A small network was shown many inputs. Here are its activations along a few directions, one row for each input.
In each table, some parts of the input vary, and every possible input appears once, in random order.
Descriptions start from the smaller parts, as in this example, which fits no table here: one of 3 separate values, together with either a single point or one of 11 places along a line or (one of 5 places around a ring, together with one of 6 places along a line).
Shared parts are said once, and a part with two or three values counts as separate values.
In the rows, 128 means zero.

Other details of the inputs shift rows strongly along two fixed directions, in all tables alike. That doesn't count.

A family of inputs:
r1: [167 144  94 141  91 136  30 118 185  88 159 111  84 133]
r2: [ 70  92 125  92 139  61  67 148  79 129  64 128  86 177]
r3: [ 84  94 123 129 156  59  70 118  78 153  75 124  81 184]
r4: [197 198 133 119 133 210 158 122 159 123 191 162 163  75]
r5: [ 95  76 129 109 145  54  68 163  84 139  76 108  95 189]
r6: [179 152 132 136 120 124  27 125 192  81 133 135  86 117]
r7: [ 90  68 132 132 150  62  75 105  85 137  68 112  84 170]
r8: [164 143 105 118 138 145  43 185 161  85 132 134  44 114]
r9: [185 141  89 156 142 122  47 155 149 105 151 143  50 111]
r10: [ 82  99 121 116 169  57  80 132  83 126  78 103  82 193]
r11: [ 97 122 168  86 115 131 201 121  86 167 137 149 185 159]
r12: [ 69 115 127 137 124 141 219 121 108 137 105 108 190 148]
r13: [163 180 127 149 126 202 189 156 193 108 164 134 139  49]
r14: [173 171 120 128 117 223 172 168 158 145 170 174 130  51]
r15: [ 77 117 153 131  99 134 202  90 107 144 139 126 201 164]
r16: [ 70 105 119 112 158  54  71 123  73 130  76 117  85 176]
r17: [115  90 136 133 142 117 222 109  86 162 116 128 181 127]
r18: [173 161 126 132 129 130  32 128 151  93 177 140  53 129]
r19: [118 111 149  95 127 120 204  79  97 167 133 110 196 143]
r20: [174 158  95 176  97 207 182 145 176 114 180 148 154  64]
r21: [202 171 142 122 128 211 162 108 166 107 184 149 165  62]
r22: [186 185 130 128  98 190 169 121 200 132 190 135 161  64]
r23: [ 88  89 132 125 118  67  54  91 111 109  77 110 135 213]
r24: [158 137 107 137 139 136  44 137 152  74 135 124  48  83]
r25: [165 165 106 172 104 213 177 156 176 109 183 123 159  61]
r26: [ 57 121 125 133 113 138 209 112  99 141 104 122 192 131]
r27: [143 152 111 148 122 123  44 150 180  79 123 129  54  85]
r28: [170 131 109 141 150 139  53 146 161  70 136 110  45 100]
r29: [113 126 161  77 127 137 190 117  91 165 111 152 207 158]
r30: [190 155 125 150 136 204 182 149 159 115 186 124 144  42]
r31: [104  70 117 114 137  49  75 152  84 144  73 133  91 192]
r32: [102 109 172 110 129 125 208  82  88 151 141 127 185 145]
r33: [176 131 103 169 120 111  52 155 184  94 132 134  59 100]
r34: [ 87 124 176 120 113 113 208  96 117 157 131 131 192 147]
r35: [ 71 109 129 149 111 143 208 108 103 164 103 129 188 139]
r36: [187 162 103 117 127 125  29 124 160 110 168 123  64 128]
r37: [ 99 122 138 125 156 121 212 134  78 174 126 116 184 137]
r38: [107  92 131  76 120  53  57 121  94 149  90 113 105 209]
r39: [ 80 116 151 139 126 122 213 114 113 177  94 134 179 122]
r40: [ 91 113 151 139 132 110 217 134 113 163 107 107 193 126]
Description of these inputs: one of 5 places along a line, together with either one of 3 separate values or one of 5 places around a ring.
Question: Changing only the place on the line of 5 turns r37 into r5. The same change can be made to r4. Which row results?
Answer: r29
Question: Changing only the place on the line of 5 turns r31 into r9. The same change can be made to r14. Which row results?
Answer: r3
Question: Change only the place on the ring of 5 in r20. List by row number the other rows that result.
Answer: r12, r25, r26, r35

A family of inputs:
r41: [111 132 145 110 122 132 146 113 122 134 123 124 158 139]
r42: [138 145 144 125 116 155 186 109 142 143 146 143 175 105]
r43: [131 151 151 115 112 165 192 116 138 150 148 149 181 106]
r44: [129 151 139 112 138 166 202 129 117 148 148 142 162  99]
r45: [154 137 120 134 122 137  80 117 148 106 145 122 105 130]
r46: [112 148 125 131 119 171 203 139 132 144 140 140 170 103]
r47: [104 110 128 132 128 112 165 135 113 147 100 124 151 135]
r48: [ 89  87 126 136 132  70 126 126  96 148  86 107 129 170]
r49: [108 108 115 137 125  92  44 147 139 100  94 117  69 151]
r50: [141 120 114 126 140 108  71 143 120 121 123 131  85 136]
r51: [ 85 104 127 118 130  91 140 137  93 154  89 125 137 167]
r52: [146 131 104 156 121 142  82 144 157 101 137 126  86 113]
r53: [119 110 120 143 139  84  47 129 134  92  96 112  69 145]
r54: [168 143 119 136 138 155 108 134 145 111 155 132  94  96]
r55: [117 153 136 127 130 170 201 129 123 139 143 140 169 101]
r56: [123 129 140 120 143 139 188 120 115 141 127 128 156 108]
r57: [102 101 137 119 147  92 154 125  96 152  94 121 147 149]
r58: [171 135 118 132 120 137  73 133 154 103 153 127  97 129]
r59: [124 136 141 115 115 142 171 108 118 152 143 146 170 129]
r60: [145 132 105 138 121 134  87 153 139 117 133 135  92 118]
r61: [128 146 146 112 136 167 202 130 121 145 142 139 164  92]
r62: [181 159 125 146 112 162 108 122 177 112 174 139 114  88]
r63: [ 98 112 127 144 126 119 171 124 119 140 116 115 154 132]
r64: [175 162 121 143 117 172 118 121 172 105 175 125 124  87]
r65: [183 152 114 148 134 162 117 148 163 115 167 133 103  76]
r66: [116 114 106 140 124 105  62 141 131 106 111 123  80 145]
r67: [174 159 116 129 133 174 113 142 150 108 169 143  97  79]
r68: [167 138 121 129 120 131  75 135 163  97 144 126  99 121]
r69: [164 157 113 141 115 175 114 166 169 112 151 143 103  79]
r70: [ 81  92 137 138 142  71 125 109  94 132  88 104 129 167]
r71: [131 135 126 137 130 130  81 141 145  98 123 128  89 116]
r72: [136 148 132 117 137 161 190 142 120 154 145 145 160 103]
r73: [143 109 115 135 144  98  63 138 123 120 116 122  78 145]
r74: [ 80 103 134 123 138  94 138 115  86 137  96 121 139 162]
r75: [ 90  94 141 109 146  76 119 132  89 150  82 121 127 168]
r76: [156 146 116 126 119 142  67 124 150 100 150 129  97 123]
r77: [126 127 139 128 142 136 188 116 113 145 137 122 155 110]
r78: [ 96  97 126 132 130 100 154 128  95 155  98 120 146 159]
r79: [ 99 109 149 101 124 100 143 120 103 144 106 122 160 169]
r80: [100 102 138 103 126  90 131 113  91 145 110 122 152 181]
r81: [103 117 135 137 136 126 167 115 105 137 117 123 152 135]
r82: [118 137 125 142 121 162 197 134 141 134 132 132 167  95]
r83: [ 97  93 142 120 126  74 113  96  97 148  98 122 137 186]
r84: [178 167 120 121 114 173 106 145 168 107 174 143 115 101]
r85: [ 89 106 145 107 125  74 111 105  97 150  95 129 136 187]
r86: [125 124 122 117 127  91  32 121 132 103 113 117  78 169]
r87: [148 136 123 130 124 125  75 119 154  99 132 119 103 126]
r88: [144 141 140 125 119 158 199 118 134 144 160 127 185 112]
Question: Changing only one part turns r62 into r59. The same change can be made to r88. Which row results?
Answer: r80
Question: Describe the family of inputs behind these rows.
Answer: one of 6 places around a ring, together with either one of 3 separate values or one of 5 places around a ring
Question: Change only the place on the ring of 6 in r75. List by row number the other rows that result.
Answer: r50, r57, r65, r72, r73

A family of inputs:
r89: [123 152 134 130 120 164 181 119 141 126 147 126 166 104]
r90: [180 136 122 133 128 132  81 139 159 110 151 127  93 111]
r91: [119 112 132 120 147  80  66 117 114 112 108 109  86 158]
r92: [160 146 121 141 110 158 130 137 167 117 153 131 138 104]
r93: [127 152 147 131 110 179 225 114 146 144 147 140 197  88]
r94: [ 66 117 153  93 135 111 205 111  76 168 101 127 192 165]
r95: [158 145 114 124 123 153  73 139 145 102 148 139  89 116]
r96: [ 95 110 144 106 129  89 116 120 107 142  92 132 133 165]
r97: [165 150 138 132 130 155 132 125 156 120 153 138 123  87]
r98: [ 85 102 132 133 119  96 156 105 100 151 108 116 161 171]
r99: [118 134 119 153 125 164 193 148 136 132 133 132 151  86]
r100: [161 137 103 153 146 140  93 158 149 108 135 126  73  86]
r101: [ 71  94 129 122 144  90 150 146  82 155  78 126 133 161]
r102: [126 108 124 110 124  82  60 139 122 126 102 124  96 172]
r103: [136 133 118 140 122 140 109 120 139 106 135 124 122 126]
r104: [106  87 133 118 147  70  83 105  88 125  96 110 103 179]
r105: [161 148 108 133 117 142  66 144 151 113 153 141  85 121]
r106: [147 142 133 133 128 160 187 118 127 149 164 136 162 104]
Question: Describe the family of inputs behind these rows.
Answer: one of 3 separate values, together with either a single point or one of 5 places around a ring
Question: Changing only the choice among 3 separate values turns r96 into r97. The same change can be made to r94. Which row results?
Answer: r91
Question: A walk changes only the place on the ring of 5. It starts at r93 and steps to r92. List the rest of the walk in order.
Answer: r98, r103, r89
Question: Change only the choice among 3 separate values in r95. List by row number the other rows that result.
Answer: r103, r104

A family of inputs:
r107: [ 75 102 145 118 122  80 125 104 106 137  86 115 147 177]
r108: [168 158 111 133 127 162  79 163 169  96 148 139  79  87]
r109: [ 99  96 130 130 122  89 127 117 106 141 100 116 142 170]
r110: [129 130 129 129 147 138 158 135 113 139 129 135 128 106]
r111: [136 141 125 129 131 166 196 147 122 155 144 147 157  95]
r112: [133 143 122 136 118 166 192 131 131 145 153 134 170 107]
r113: [141 107 115 135 149  77  19 144 132  95 104 111  41 145]
r114: [140 154 129 133 112 178 163 130 152 120 153 139 154  95]
r115: [ 85  94 134 126 143  80 133 106  87 139  95 107 136 172]
r116: [196 156  99 148 123 162  58 172 183  93 163 138  60  80]
r117: [184 177 155  85 113 187 168 100 143 145 197 157 182 109]
r118: [161 124 108 148 131 108  17 130 160  79 129 114  50 128]
r119: [ 75 100 136 110 143  85 132 132  81 149  81 128 127 166]
r120: [133 143 143 136 123 157 194 107 139 136 150 128 173  99]
r121: [ 72 101 134 117 130  87 128 116  91 138  90 115 139 178]
r122: [119 124 133 134 115 125 159 115 132 142 126 125 162 135]
Question: Describe the family of inputs behind these rows.
Answer: either a single point or (one of 3 separate values, together with one of 5 places along a line)
Question: Change only the place on the line of 5 in r116. List by row number the other rows that result.
Answer: r109, r111, r112, r122
Question: Change only the choice among 3 separate values in r112. List by row number the other rows that result.
Answer: r115, r121
